A small network was shown many inputs. Here are its activations along a few directions, one row for each input.
Each table varies a few parts of the input and shows all the possible inputs, shuffled.
Descriptions start from the smaller parts, as in this example, which fits no table here: values(2) and (point or line(11) or (ring(5) and line(6))).
Shared parts are said once, and a part with two or three values counts as separate values.

Other details of the inputs shift rows strongly along two fixed directions, in all tables alike. That doesn't count.

Table:
r1: [  1   9  -6  -7  -2  -9   3  14  -1 -19  -3   3  40  -7  -3   2]
r2: [ 10  25 -33 -12  17  -2  -7  14   9  35 -34  -2  21 -24  13 -26]
r3: [ 20  19  -6  -5  -3 -13   2 -14   0   8 -18  -5 -18 -21 -11  -8]
r4: [ 24  32 -38 -20  11  -6  -6   4  11  40 -43  -4   8 -28   7 -25]
r5: [ 21  29 -39 -19  14  -4  -5   4  11  38 -41  -5  11 -32   4 -27]
r6: [  2 -42  -6  -4  23  48  23 -46  15   2  30   0 -69  33 -28  19]
r7: [ 26  20 -28 -14  11  -4   0  -9   8  25 -30  -8  -2 -30  -9 -23]
r8: [  6  18 -20  -6  11  -2  -5   7   6  27 -23   0   7 -11  11 -14]
r9: [  3  17 -32  -7  24   1  -9  21  10  31 -21  -2  38 -20  14 -24]
r10: [ -2   5 -30  -8  27  12  -3  15  13  29 -12   0  24  -9  12 -16]
r11: [  5  11 -37 -26   3 -13 -21  30  11  25 -23  -3  49 -24  17 -24]
r12: [-1 11  1  6  2 -7 -4  7 -1 10 -8  3  2 -1 11 -4]
r13: [ -3  22  65  27 -56 -58  -1   6 -32 -72  17  10   9   6  -1  33]
r14: [-24 -51  -1   6  34  54  17 -22  12  -1  37   4 -38  38 -12  14]
r15: [-21 -13  82  38 -48 -32  14 -13 -32 -91  50  11 -19  30 -18  48]
r16: [ 28  71  38  22 -58 -85 -17   7 -31 -15 -36   0   2 -35  13  -5]
r17: [  6  59  47  31 -47 -79 -20  26 -31 -22 -19   4  26 -24  24   1]
r18: [ -1 -45  -4  -5  25  51  24 -46  14   0  31  -1 -70  32 -31  19]
r19: [-14 -11  80  47 -38 -26   8 -31 -32 -62  38   4 -55  23 -19  28]
r20: [ -1  40  81  29 -89 -79 -20  31 -48 -62   1  -4  30 -18  14  22]
r21: [  3   6   2   5   1  -3   2  -8  -2   5  -8   1 -15  -4  -2  -5]
r22: [ -7   6  85  49 -54 -45   3 -26 -36 -59  30   8 -56  24  -8  35]
r23: [-27 -81  -3 -15  20  83  19 -13  16  -8  54  -4 -22  53 -15  32]
r24: [ 14  27 -34 -13  13  -5  -9  12  11  40 -34   0  19 -17  18 -21]
r25: [ -5 -21 -33 -10  41  43   7  -8  18  29  -2  -2  -6   6  -4 -14]
r26: [-15 -54 -40 -34  35  76  10   9  23  22  19  -9  25  16  -9  -2]
r27: [-16 -39  -1   5  26  42  13 -18  12   7  28   5 -34  38  -3  15]
r28: [  2  10 -37 -25   5 -12 -19  30  10  23 -21  -3  51 -28  14 -27]
r29: [  6  20 -32  -8  21   0  -8  17   9  33 -28  -3  31 -22  13 -27]
r30: [ -2 -16 -12  -4  19  27   9 -16  10  15   2   1 -29  13  -5   0]
r31: [ 10  30 -17 -15 -20 -41 -27  33   0  13 -27  -2  51 -29  23 -20]
r32: [-28 -67  -6   4  44  70  21 -26  21   5  51   6 -43  58 -11  25]
r33: [-17 -72  -4   0  43  76  29 -52  18  -4  47  -1 -70  44 -37  17]
r34: [-22  -8  95  37 -74 -39  -1   7 -44 -81  43  -1  -7  15  -7  41]
r35: [ 16  25 -38 -27   7  -8  -5  25  14  13 -28   3  54 -17  14  -9]
r36: [  2   8 -38 -23   8 -10 -18  29   9  22 -19  -5  54 -28  11 -31]
Each input here is: line(4) and (values(3) or line(6)).
The inputs of r3 and r7 match in every part but the line(4) part. If r34 is changed in the same way as r3 into r7, which row does it become?
Answer: r26
Change only the values(3) part in r35. List by row number the other rows that result.
Answer: r23, r31
Change only the line(6) part in r32. List by row number the other rows that result.
Answer: r6, r16, r22, r24, r27
Change only the values(3) part in r34. List by row number the other rows that result.
Answer: r15, r28
List by row number the other rows that have the line(4) part in common with r11.
Answer: r4, r8, r12, r13, r17, r18, r20, r30

Table:
r37: [ 10   1  80  26 -80 -39  -2 -22 -33 -52  21 -12 -47   7 -16  36]
r38: [ 33  61 -53 -55 -15 -37 -21  55   5  34 -75 -12 110 -76  23 -39]
r39: [ 40  94 -67 -20  15 -52 -17  19   5  59 -91   3  48 -70  18 -55]
r40: [  8 -26 -54 -30  64  66  34 -28  38  33  -5  11 -38  38 -11  11]
r41: [-21 -34  23   4 -13  29  -5   8  -3   9  33 -10 -12  30   3  16]
r42: [  3  21  77  47 -51 -60  -4 -32 -39 -50  14   1 -55 -12 -20   1]
r43: [ 46  70 -37 -10  11 -51  -2  23   5   7 -41  -5  76 -58  -2 -24]
r44: [-26 -54 -37  -3  76  69   0 -10  29  49  15  -3 -19  19  -3 -28]
r45: [ -9 -28 -40 -24  21   8 -10   6  23  -2  13   7  33  11  -1 -16]
r46: [ 12 -40 -30 -30  26  72  21 -29  28  15  10   0 -45  41 -16  29]
r47: [-11   7 -15   9  32  12  11  15  18  23  -5  19   8  22  29   6]
r48: [  35   80   39   13  -81 -104  -32   19  -38   -8  -51  -17   16  -77
   13  -31]
r49: [-17 -43 -20 -12  32  71  11  -1  21  26  31   4 -11  51  20  25]
r50: [-21 -43 -17 -12  28  70  27  -2   5 -19  13  -3  20  11 -27   3]
r51: [-25 -23  77  24 -67 -47  -2  -6 -32 -95  58  13 -28  21 -19  50]
r52: [-31 -19 102  58 -61 -47 -16  -4 -53 -58  50  -6 -45  18  -1  22]
r53: [-27 -26 -27  16  63  40   6 -12  23  29  10  10 -12  25  10  -7]
What do these inputs look like to the network?
Answer: point or line(4) or (values(2) and ring(6))
Which of the alternatives is r43?
Answer: point
Change only the ring(6) part in r48. List by row number the other rows that result.
Answer: r37, r39, r40, r42, r46

Table:
r54: [  7 -56 -69 -57  41  85  14 -15  47  44  -1 -18 -15   8 -30  -9]
r55: [-38 -53  89  55 -27  -6   3 -35 -26 -76  82   5 -58  37 -36  17]
r56: [-16 -30 -55  -9  79  63  11 -10  41  45  -1  13  -4  22  14 -15]
r57: [-11 -44 -50 -30  47  83  -4   3  28  68   4  -8 -24  17   6 -19]
r58: [  3  38   5 -14 -49 -49 -22  65 -17 -22 -20   2 101 -22  38   8]
r59: [ 30  11 -24 -18  -4 -10  14  -7  -4  -6 -18  -5   9 -17 -13   5]
r60: [-33 -49  98  37 -56   1   2 -33 -31 -74  70  -9 -72  26 -44  29]
r61: [-18 -16  15  28  13   1 -10   0  -3  12  20  -1 -16  11  17  -2]
r62: [ 24  88   3  14 -20 -69 -10  24  -5   7 -51  13  39 -31  31  -7]
r63: [ 16  24 -20  -6  13 -21  13  -5  -4 -15 -15   7  17 -25  -9   0]
r64: [ 12  13   4 -11 -27 -15  -9   4  -9  22 -21  -5 -12   1  20  10]
r65: [ 39  82   4   0 -37 -57 -11  24  -9  15 -52   3  29 -24  24  -3]
r66: [-14  -8  -1  11  26  -7   9 -12  -9 -21   2   5   5  -3 -18 -12]
What do these inputs look like to the network?
Answer: point or (values(2) and ring(6))
Change only the ring(6) part in r59. List by row number the other rows that result.
Answer: r54, r55, r60, r63, r66
